Each row below is a small network's average activation on inputs in which a field has the value named, seen along a few directions.
Values that are neighbours, or in one group, have similar rows; names and order tell nothing.
Random noise pushes rows far along 2 fixed directions. That doesn't count. These rows show it; they differ only by the noise:
[-602 -670 -496  387   71 -321   88 -328  -59  -61  220 -163]
[-362 -242 -240  -27  160 -589 -200 -273 -452 -243  422 -154]
[ 262  700  323 -688  267 -592 -268   50 -521 -363  579 -251]
[  46  288   76 -250  167 -239  101   30  -15 -142  338 -280]


Y, 12 values:
y4: [ 423  420  108  348 -136  206  -24   93  410  511 -199 -167]
y1: [ 166 -330  457 -548   20   31 -363 -131 -152 -189  -71   82]
y5: [  29  316  279  417 -212  241  -22 -123  -56  447  -52   30]
y12: [ 356  484  255 -406   95  312  619  148  661 -128 -127 -104]
y11: [  45 -687   89 -152   14  -51  111  -60  -76 -168 -195  265]
y3: [-127  216   22  124   67 -324  -73 -282  -80  -42  -59    0]
y2: [ 158  330  136 -116 -320  658   73  348 -157  121 -527   40]
y8: [-401 -423 -583  899  129 -451 -437 -276 -470 -269   53  380]
y10: [ -94  -11 -289   93 -168  493 -232  152  310  637 -291  233]
y7: [-643 -855 -582  357   21 -554 -294 -383 -449 -336  304   49]
y9: [ 215 -103   22 -344   48   99   56  -88  -23 -517  147   76]
y6: [-279 -302  -94  -94 -105 -361 -467  324 -760  160   19  347]
The values of Y form a line.
- Going along Y from y2 by way of its neighbour y6, in what order are y4, y8, y10, y9 met? => y10, y4, y8, y9
- Name the neighbours of y1, in listed order. => y11

P, 12 values:
p5: [  20 -202  -39   26   -3  704  760  272  882 -135 -373 -418]
p7: [ -18 -201  341 -584    0 -373  122 -236 -516 -308   74 -321]
p4: [-385 -734 -443  354  217 -174  218 -445  408 -115  -16  -78]
p9: [  89  246   11 -229  365 -529 -354 -357 -180 -339  434  -69]
p3: [ 273  131 -137  344   51  144  618  214  901  496  -86 -102]
p10: [-754 -976 -371  191 -212 -303 -783 -308 -931   24  101  678]
p1: [-339   38 -316   17  -91 -346 -444  -96 -666  145  -44  146]
p6: [-301  297 -266  396   45 -338 -313 -202 -610  -80  340  283]
p8: [ 355  713  167  228 -243  677  377  547  797  645  -95 -426]
p12: [-520 -733 -274  717  -76  217 -417 -121 -245  175 -360   25]
p11: [-399 -654 -323   83  137 -496  118 -349 -161 -551   61   90]
p2: [-111 -950 -158  353 -455  295 -198 -143 -177  173 -279  613]
The values of P form a line.
- Fewest steps between p8 and p7? => 7
- Name the neighbours of p4, in listed order. => p9, p11
- Name the neighbours of p12, in listed order. => p10, p1
